Each row below holds a small network's activations on one input, seen along a few directions.
Each table varies a few parts of the input and shows all the possible inputs, shuffled.
Descriptions start from the smaller parts, as in this example, which fits no table here: values(2) and (point or line(11) or (line(4) and ring(8))).
Shared parts are said once, and a part with two or three values counts as separate values.

Other details of the inputs vary at random and push rows far along two fixed directions, the same in every table; ignore that.

A family of inputs:
row 1: 197; 46; 133; -137; -175; -530; -20; 468; 245; 91; -54; 229
row 2: 212; 84; 158; -258; -244; -366; 26; 455; 239; 190; 120; 252
row 3: -115; -213; 168; -52; -254; -201; 725; -374; -13; 21; 127; 166
row 4: -3; 249; 85; -76; 117; 288; -259; 512; -292; -127; 245; -395
row 5: -208; -34; -138; 212; 181; 155; -146; -411; 57; 157; -440; -255
row 6: 250; 54; 63; -41; -249; -502; -105; 395; 409; -11; -136; 230
row 7: 455; 36; 127; -17; -85; -326; 229; 409; -88; -228; 389; 319
row 8: 28; -14; -157; 379; 298; 385; 89; -564; -243; -159; -29; -139
row 9: 193; 36; 104; -128; -384; -251; 218; 518; 166; -250; 258; 111
row 10: -90; -264; 44; -30; -152; -434; 476; -378; 200; 272; -267; 234
row 11: -133; -304; -78; 68; -253; -368; 458; -309; 304; 179; -368; 226
row 12: -250; 49; -111; 135; 39; 341; -133; -572; -1; 69; -124; -240
row 13: -203; 18; -21; -7; 199; 275; -42; -427; -86; 354; -182; -230
row 14: 18; 42; -23; 336; 408; 288; 110; -621; -340; -59; 100; -112
row 15: 279; 140; 200; -72; -347; -291; 107; 335; 234; -278; 262; 171
row 16: 129; 348; -10; -18; 104; 211; -623; 338; 120; 67; -54; -236
row 17: -181; -309; 25; -174; -352; -212; 584; -320; 46; 215; 41; 193
row 18: 28; 317; 55; -114; 70; 215; -530; 350; -144; 23; 156; -267
row 19: -125; -309; 27; -181; -253; -238; 571; -273; 140; 388; -94; 217
row 20: -19; -162; 129; -104; -166; -306; 441; -523; 273; 337; -53; 280
row 21: 332; 205; 259; -20; -295; -329; 29; 200; 318; -304; 298; 196
row 22: -194; 2; -10; 154; 289; 79; -138; -481; -26; 248; -315; -224
row 23: 323; 214; 363; -112; -202; -372; 79; 212; 174; -195; 390; 199
row 24: 157; 19; 28; -189; -461; -289; 9; 452; 257; -77; 168; 202
row 25: -49; -138; -223; 321; 243; 442; 168; -392; -339; -124; -46; -185
row 26: 290; 264; -93; 250; 251; 309; -387; 350; -236; -326; 174; -149
row 27: 105; -348; -153; 148; -170; -127; 753; -316; -29; -133; 55; 299
row 28: -178; -132; -172; -183; 435; 207; -596; 620; -245; -283; -27; 53
row 29: -331; -119; -255; 28; 47; 388; 36; -181; -56; 307; -299; -300
row 30: -216; 47; 92; 100; 184; 344; 139; -508; -271; 13; 29; -324
row 31: 161; -44; -40; -96; -294; -459; 9; 584; 343; 20; -154; 174
row 32: -213; -23; -43; 114; 263; 103; -87; -409; -75; 256; -351; -245
row 33: 34; 259; 142; -51; 122; 275; -313; 445; -283; -134; 251; -371
row 34: 376; 353; -12; 315; 315; 244; -500; 154; -112; -349; 230; -117
row 35: -189; -6; -104; 251; 208; 130; -198; -485; 108; 148; -403; -234
row 36: -73; -158; 122; -99; -270; -278; 453; -569; 178; 167; 73; 259
row 37: -482; -461; -228; -48; 447; 305; -105; -244; -313; -100; -248; 81
row 38: 422; 27; 71; -46; -91; -311; 284; 475; -99; -221; 381; 297
row 39: -70; -42; -102; 272; 347; 355; 222; -431; -461; -37; 48; -147
row 40: -21; 289; 32; -111; 55; 231; -494; 417; -173; 28; 150; -270
row 41: -50; 13; -44; -119; 495; 140; -737; 374; -157; -329; -16; 123
row 42: -138; -52; -98; -129; 459; 178; -673; 506; -215; -305; -30; 113
row 43: -219; -323; -146; -103; -451; -151; 581; -252; 165; 117; -64; 170
row 44: 208; 113; 67; -161; -428; -316; -48; 336; 312; -99; 167; 239
row 45: 260; 104; 79; -165; -321; -340; -56; 379; 401; 81; 35; 256
row 46: -184; 46; -92; 126; 142; 302; -150; -505; 97; 240; -240; -216
row 47: -11; 187; -61; -59; 190; 56; -482; 612; -99; 122; -156; -317
row 48: -141; -348; 0; -62; -187; -404; 532; -262; 148; 290; -270; 198
row 49: 246; 149; 207; -245; -307; -373; -26; 283; 205; -12; 267; 238
row 50: -121; -254; -60; -55; -322; -203; 498; -321; 294; 272; -195; 250
row 51: 90; 319; 63; -123; 169; 182; -546; 408; -45; 193; 29; -241
row 52: -25; -18; -80; 273; 360; 336; 185; -495; -427; -38; 57; -143
row 53: -296; -25; -68; 185; 61; 431; 141; -390; -201; -70; -80; -344
row 54: 41; 245; 34; 42; 29; 322; -365; 437; -147; -240; 153; -374
row 55: 171; 14; 83; -312; -271; -340; 100; 569; 205; 214; 117; 196
row 56: -399; -119; -156; -58; 40; 371; 112; -250; -281; 237; -72; -328
row 57: 84; 350; 180; -20; 153; 246; -371; 337; -229; -153; 248; -333
row 58: -199; -510; -8; -111; 120; -349; 301; -512; 137; -154; -109; 657
row 59: -300; -156; -213; 170; 120; 205; -61; -231; -32; 201; -459; -298
row 60: -431; -368; -192; -20; 478; 273; -164; -361; -261; -118; -249; 123
row 61: 39; 221; -83; -56; 43; 257; -538; 516; 32; 114; -67; -276
row 62: 334; 290; -70; 251; 265; 291; -425; 284; -202; -328; 185; -146
row 63: 315; 176; 229; -60; -322; -307; 81; 271; 266; -299; 268; 175
row 64: 531; 159; 189; 41; -26; -375; 146; 240; 0; -261; 400; 362
row 65: -91; -183; -19; -42; -387; -208; 447; -504; 265; 65; -50; 236
row 66: -359; -47; -197; 93; -26; 398; -21; -369; -118; 107; -170; -271
Description of these inputs: line(6) and (point or (values(2) and line(5))).
Q: The inputs of row 22 and row 1 match in every part but the line(6) part. If row 35 is changed in the same way as row 22 into row 1, which row does it become?
A: row 11
Q: The inputs of row 17 and row 49 match in every part but the line(6) part. If row 48 is changed in the same way as row 17 into row 49, which row does it become?
A: row 32
Q: Change only the values(2) part in row 43. List by row number the other rows that result.
A: row 56
Q: Change only the values(2) part in row 39. List by row number the other rows that result.
A: row 26
Q: Which other rows agree with row 18 in the line(6) part? List them by row number.
A: row 6, row 10, row 15, row 44, row 45, row 51, row 52, row 57, row 60, row 62

A family of inputs:
row 67: -205; -205; -20; 63; 18; 180; 430; -434; -74; -18; -54; 12
row 68: -98; 225; 15; -99; -44; 196; -425; 470; 36; 82; -75; -368
row 69: -193; -237; -86; 130; 101; -10; 376; -421; -173; 27; -152; 21
row 70: -26; 108; 30; -129; 265; 162; -455; 308; -177; -60; 108; -99
row 71: -134; -162; -136; 89; 3; 28; 161; -210; -150; -88; -37; 59
row 72: -56; -109; -47; 183; -2; 36; 357; -522; 12; 186; -149; -96
row 73: 525; -31; 213; -279; -362; -862; 79; 720; 516; -76; 163; 675
row 74: -72; -121; 62; 25; -80; 17; 391; -456; -111; 62; 115; -9
row 75: 126; 173; 2; 110; 153; 207; -156; 168; -205; -49; 98; -276
row 76: 548; 42; 187; -240; -512; -678; 273; 691; 350; -265; 437; 672
row 77: 206; 330; 129; -61; 74; -121; -573; 446; 24; -139; 122; -32
row 78: -249; -12; 22; -138; -144; 18; 99; -173; 6; 310; -98; -156
row 79: 38; 262; 75; 9; 176; 209; -347; 42; -59; 24; 73; -148
row 80: -196; -111; -32; 111; 45; 187; 247; -479; 53; 68; -164; -48
row 81: 194; -321; 199; -314; -460; -841; 581; -83; 497; 76; 79; 773
row 82: -104; -91; -147; 174; -51; 164; 237; -526; -17; 113; -104; -114
row 83: 215; 163; 73; -6; 85; 11; -97; 379; -78; -105; 162; 18
row 84: 15; 193; 85; -20; 187; 255; -240; 113; -214; -65; 195; -138
row 85: -61; -89; 4; 76; -50; 127; 274; -251; -61; -64; 26; -120
row 86: -254; -176; -136; -56; -271; 14; 296; -237; 51; 283; -181; -46
row 87: -135; -206; -162; 3; 42; 42; 20; -231; 43; 101; -181; 110
row 88: 154; 169; 52; -119; 102; -23; -573; 595; 164; -136; 5; -1
row 89: -70; -199; -62; -37; 138; -40; 137; -21; -67; 42; -78; 100
row 90: 50; 163; -32; 133; 217; 67; -372; 152; -91; -28; -122; -172
row 91: 64; 199; -80; 86; 116; 257; -324; 117; -49; -32; 16; -122
row 92: -42; 48; -26; -75; 236; 206; -412; 395; -91; -155; 10; -126
row 93: -9; 141; 9; 39; 170; 150; -373; 336; -141; -255; 41; -178
row 94: 133; 242; 44; 70; 19; 125; -292; 191; 84; -93; 45; -237
row 95: 7; 200; 64; -13; 200; 105; -416; 250; -226; -159; 143; -151
row 96: -317; -188; -101; 170; 99; 148; 166; -578; -29; 33; -296; -114
row 97: -287; -175; -79; -7; -114; 25; 365; -331; 3; 376; -277; -156
row 98: -125; -28; 9; 99; 5; 114; 211; -592; -27; 170; -46; -134
row 99: 317; -268; 98; -119; -621; -668; 816; -45; 315; -93; 272; 611
row 100: 24; -25; -112; -73; 109; 81; -277; 342; -93; -105; 62; 53
row 101: 146; 154; -50; 44; -17; -94; -359; 308; 49; -139; 24; 43
row 102: -131; -56; -63; 170; 171; 207; 175; -436; -71; 170; -182; -104
Q: What do these inputs look like to the network?
A: values(4) and (point or (values(2) and line(4)))
Q: The inputs of row 79 and row 80 match in every part but the values(4) part. If row 84 is changed in the same way as row 79 into row 80, which row does it become?
A: row 67
Q: Change only the line(4) part in row 84. List by row number the other rows that result.
A: row 70, row 74, row 95
Q: Change only the values(4) part in row 74. List by row number the other rows that result.
A: row 75, row 85, row 99
Q: Change only the values(4) part in row 88. List by row number the other rows that result.
A: row 73, row 81, row 87
